Each row below holds a small network's activations on one record, seen along a few directions.
After each row come some of the record's fields: J, M, Y, G.
Not every record has every field; a missing one is written missing.
Other fields move the rows too, some of them a lot.
Strong random noise was added to every row along 2 fixed directions; ignore it. To show where, here is one row again and again, with new noise each time:
[  32 -149  288 -314 -248 -146   45 -109  -26  526 -135  -88 -217  -64
  254 -157 -174  527 -201  232]
[  68 -150  200 -296 -217 -169   89 -123  -39  360 -101  -37 -217 -100
  281 -152  -78  487 -236  238]
[ -30 -141  457 -343 -292  -88    6  -83  -25  787 -175 -183 -248   -4
  250 -161 -328  623 -155  246]
[ 103 -136  155 -276 -152 -143  246 -132 -117  103  -10   -5 -313 -147
  440 -135   63  528 -321  328]

[ -85  -50  287   -2    4  191   51  220 -129  181  -37 -201  -88  137
  -18   83  -98  107   29   88]
J=j2, M=m2, Y=y1, G=missing
[-232   26  172  -52 -414  125 -259  -10  169  624  -59 -161  -17  278
 -269  250 -357 -109  -23 -225]
J=j1, M=m2, Y=y1, G=missing
[-207  -58  406  -53 -203  273  496  -59 -300   30  184  -92 -594   31
  514  221    1  247 -219  198]
J=j1, M=m3, Y=y1, G=missing
[ -39   70  309   -7 -103   83  -70   44  -71  167   55 -195 -161  172
  116  186  -33   12  -54   31]
J=j2, M=m2, Y=y3, G=g2
[-136  -24   63   25  101 -187 -194    8  214  280 -310  -14  318  -28
 -280 -171 -180  -97  293  -27]
J=j2, M=missing, Y=y3, G=g1
[  19    9   -6   41   -2   30  243  109 -101 -244  155 -136 -182  -60
  193    2   19  -22 -253   77]
J=j1, M=m2, Y=y2, G=missing
[-119   16  122   52  -93   35 -347   95  150  314  -17 -194  156  230
 -316  333 -247 -366  144 -276]
J=j2, M=m2, Y=y3, G=g2
[-111   50  232    4   32  104 -207   84   67  443 -146 -130    1   65
   -7 -113 -272    2  126   68]
J=j1, M=m2, Y=y3, G=g1
[ 146  -75 -168 -137  245 -220  308  -58  -74 -523  -68  310 -146 -259
  301 -379  282  394 -217  271]
J=j2, M=missing, Y=y3, G=g1
[  66  133  104   -1  -89  116 -248 -100  131  247  258  -78   77   93
  -53   94  -45  445 -147   65]
J=j2, M=missing, Y=y1, G=missing
[ 254  139 -301 -230 -238 -344 -608 -163  323  420  -65  178  398   -4
 -448 -122 -191  198 -114 -118]
J=j2, M=m2, Y=y3, G=g1
[   7  -28 -172   22   77  -95   49 -166   52 -469   42   77  150  -32
  -78   16  170 -122   50  -45]
J=j2, M=m3, Y=y3, G=g2
[  27  -17  368   -4    5  112  149   27 -210  442  -37 -218 -264   44
  381 -133 -262  708   40  334]
J=j1, M=missing, Y=y1, G=missing
[ -58  130  344   -4 -111  298  -83   99  -10  680  214 -363  -31  183
  137  110 -354  363  -55  137]
J=j1, M=m2, Y=y2, G=missing
[-167 -165  100 -135 -218 -194   -8  -94   38  257 -283  157  -95  -65
 -108  -79 -187 -281   28 -134]
J=j1, M=m3, Y=y3, G=g1
[  42    4   21  102  -17   10 -411  112  210  276    4  -87  178  114
 -247  185 -223 -147  146 -216]
J=j1, M=m2, Y=y3, G=g2
[-214   47 -284  209  161   46 -172   79  172 -132  -73   52  284   56
 -441    0  -94 -515  262 -326]
J=j1, M=m2, Y=y2, G=missing
[-261  139  789 -120  -33  507  423  150 -207  490  105 -352 -485  164
  493  -92 -324  553  -20  283]
J=j1, M=m2, Y=y2, G=missing
[ -63  -67  270    2 -120  106   16  116 -104  468   82 -208 -250  216
  120  125 -278  138    5    3]
J=j1, M=m2, Y=y1, G=missing
[  51  109   81  -75 -217  199  116  -15   41 -137  315  -52 -223  123
  127  359   23  -26 -206   31]
J=j1, M=m2, Y=y3, G=g2
[  19   42  439  -30   28  100   24   31  -83  523 -105 -204  -85  -19
  278 -210 -410  481   64  152]
J=j1, M=missing, Y=y2, G=missing
[ 119 -107 -322 -238 -400 -294  -93 -175  176   15    6  249   24  -24
 -206  134  270 -244 -274 -265]
J=j2, M=m2, Y=y1, G=missing
[  -3   56   43  116   78  173  178   47 -147 -490  298  -94 -312   74
  361  303  198 -112 -182   44]
J=j1, M=m2, Y=y3, G=g2
[-103   32  331  -30   84  322  668   83 -344 -479  177 -227 -610  -35
  805   77  231  313 -104  455]
J=j1, M=m1, Y=y3, G=g2
[-228   40  140  128  312  163   33  173 -174   86 -130  -74   22   31
  -53  -90  -69  -84  287  -15]
J=j2, M=m2, Y=y2, G=missing
[ 429   16 -501 -244   47 -498 -406 -297  237  -18 -322  355  485 -136
 -337 -486   45  196  -28 -112]
J=j2, M=m1, Y=y3, G=g1
[ -92 -254 -269   -4   65 -280   19  -50   28   85 -516  255  185 -173
 -348 -408   17 -416  247 -123]
J=j1, M=m3, Y=y2, G=missing
[  52 -132 -217  -55  297 -361   70 -104  -94 -185 -401  210   31 -197
  -79 -435   83  -58  105   19]
J=j2, M=m3, Y=y3, G=g1
[ 165  167   -3  156  256  221  266  -17 -230 -551  413 -161 -243 -119
  411  223  262  507 -298  255]
J=j2, M=missing, Y=y1, G=missing
[ -65   85   31  166   31  227  -61   29   96 -100  124 -183  136  141
  -30  122   -1  -60  241  -48]
J=j1, M=m1, Y=y1, G=missing
[ 111    8 -277   55  381  -50  349   25 -180 -546   35  168 -138 -332
  215 -232  337  288  -63  250]
J=j2, M=missing, Y=y2, G=missing
[  30  114   68  -12 -135  293   82  -42   42   35  273 -162 -109   77
  181  403  -34  158  -37   53]
J=j1, M=m1, Y=y1, G=missing
[ 111   50 -255  251  256  -35 -141   78  140 -360  -20   19  415 -180
 -293 -127   41 -295  306 -155]
J=j1, M=missing, Y=y2, G=missing
[-219 -250   54 -165 -398 -175   96   47   15   96 -201  209 -267   85
   32  142   28 -464 -197 -133]
J=j1, M=m2, Y=y3, G=g2
[ -77  -47  202 -109 -128  112 -153   16   37  411 -139 -214  144  117
  -86   75 -139   88  167  -49]
J=j2, M=m1, Y=y1, G=missing
[-129  -53  233 -152 -203   32 -209  -97  189  704 -197 -224   79  168
 -137   26 -281  234   84  -80]
J=j2, M=m1, Y=y1, G=missing
[  66 -107  -84 -152 -146  -91  225  -71  -79 -170 -120   20 -146  -77
  180  -31  310   41 -178  126]
J=j2, M=m1, Y=y1, G=missing
[-191  -79  288 -152   21 -200  -33  131    3  666 -455  -70 -120   16
 -152 -364 -321   79  243   53]
J=j2, M=m2, Y=y3, G=g1
[-136 -117   33   55   32   51  289   28 -166 -460   44  -61 -240 -131
  136  -29  113 -196 -103  123]
J=j1, M=m3, Y=y3, G=g1
[-344  -86  228  107   76  143  560  227 -184  -38 -129   -4 -314   58
  254  -24   35 -197   32  141]
J=j1, M=m2, Y=y2, G=missing
[ -82  -80  110 -278 -355 -136  -23  -40  102  320 -125   22 -150   96
  -56  134  -57  -88 -151 -105]
J=j2, M=m2, Y=y3, G=g2
[  46  120  327   39  196   63   85   65 -102  166    6 -122  -52 -103
  247  -98 -162  400  -26  143]
J=j2, M=missing, Y=y2, G=missing
[  57  -65  -81  -32 -164 -154 -216    1  133  400  -37   23  198  -43
 -138  -67 -210  -15  -67 -162]
J=j1, M=missing, Y=y2, G=missing

Here are new rows. What are their fields?
[  27 -222 -165 -192 -237 -399 -303   18  247  369 -317  155  136   -3
 -452 -103  -65 -380   76 -340]
J=j2, M=m2, Y=y3, G=g2
[ -44  -54  102 -104 -332   23  166   -8  -63  -59  152   42 -339   44
  198  386   40 -189 -312   -3]
J=j1, M=m2, Y=y3, G=g2
[ -39  -68  -29 -206  -63 -177  293  -75 -187 -208  -62  154 -308 -127
  287 -126  258  -60 -350  239]
J=j2, M=m2, Y=y3, G=g1
[ 181   21 -328   83 -101  -88  -29  -82   -2 -297  194  242  -17   26
    4  110  253 -216  -96 -134]
J=j1, M=m2, Y=y1, G=missing
[ -39 -135  -47   40  -47   76  470   91 -205 -384  259  -21 -447   42
  409  210  251 -106 -275  142]
J=j1, M=m2, Y=y1, G=missing
[ 172  -41 -332 -195  -21 -286  143  -63   30 -435  -17  338  -53 -120
   53 -125  260  -18 -273   98]
J=j2, M=m2, Y=y3, G=g1
[  23 -180 -215   27 -266 -234  145 -114  -63 -485   68  217 -181 -106
  160  187  373 -364 -360   -1]
J=j1, M=m3, Y=y3, G=g2
[  -1  -75 -293 -181 -246 -277  -93 -131   59  -88 -238  347   10  -86
 -153  -81   60 -411 -206 -170]
J=j1, M=m2, Y=y3, G=g1
[ -54  141  289  248  154  321 -174  194   11  331  135 -398  124  178
 -160   75 -375   12  170 -108]
J=j1, M=m2, Y=y2, G=missing
[-119  159  374   50  237  351   75   41 -145  286   87 -320   27  -60
  178  -50 -202  512  199  131]
J=j2, M=missing, Y=y2, G=missing
[-242   66  351   75  169  254  263  139  -85  215 -216 -216   53   69
  184 -148 -226  135  316  153]
J=j1, M=m1, Y=y2, G=missing
[ 132   78  123 -147  -97 -178 -346   38  123  643 -171 -120  225   51
 -268 -174 -396  227   12 -140]
J=j2, M=m2, Y=y2, G=missing
[ -35   62   89  -17  -24  184   42   12   68  -32  221 -124   -3  195
  -13  230   63   42  -60   23]
J=j2, M=m2, Y=y1, G=missing
[-235 -156  118  -46    3  -45  140  185 -139  411 -326   21 -152   44
  -21 -195 -219 -130  116   55]
J=j1, M=m2, Y=y2, G=missing
[-194 -142  340   58  -19   34  174  108 -187   22 -195  -58 -185   50
  132  -52  -82 -155  228   51]
J=j1, M=m3, Y=y3, G=g2
[  62 -149 -192 -114  -66 -333 -102  -98  127  135 -250  132  117 -191
  -69 -263  -64  -35  -35  -12]
J=j1, M=missing, Y=y3, G=g1
[ 163   98  -27  -56  -39   34  -92 -129    8  -36  232   28   -8  146
    0  101   91  243 -216   12]
J=j2, M=m2, Y=y1, G=missing
[ 140   52 -272 -211  -15 -207  142 -131   46 -313  -17  238  -65 -136
  -22 -128  193    3 -221   48]
J=j2, M=m2, Y=y3, G=g1
[ -89 -136   -1 -141 -281 -237 -243  -64   73  276 -249  180  -18   66
 -143  -64  -68 -405 -105  -98]
J=j1, M=m2, Y=y3, G=g1
[-130 -108   48  182  287  124  306   73 -197 -316  -38   68  -83 -113
  155 -224  148 -128  146   21]
J=j1, M=m3, Y=y2, G=missing
[ 108  -20   54 -175    9 -302 -620  -91  233  833 -522  -57  386   31
 -461 -307 -446  193  315 -133]
J=j2, M=m1, Y=y3, G=g1
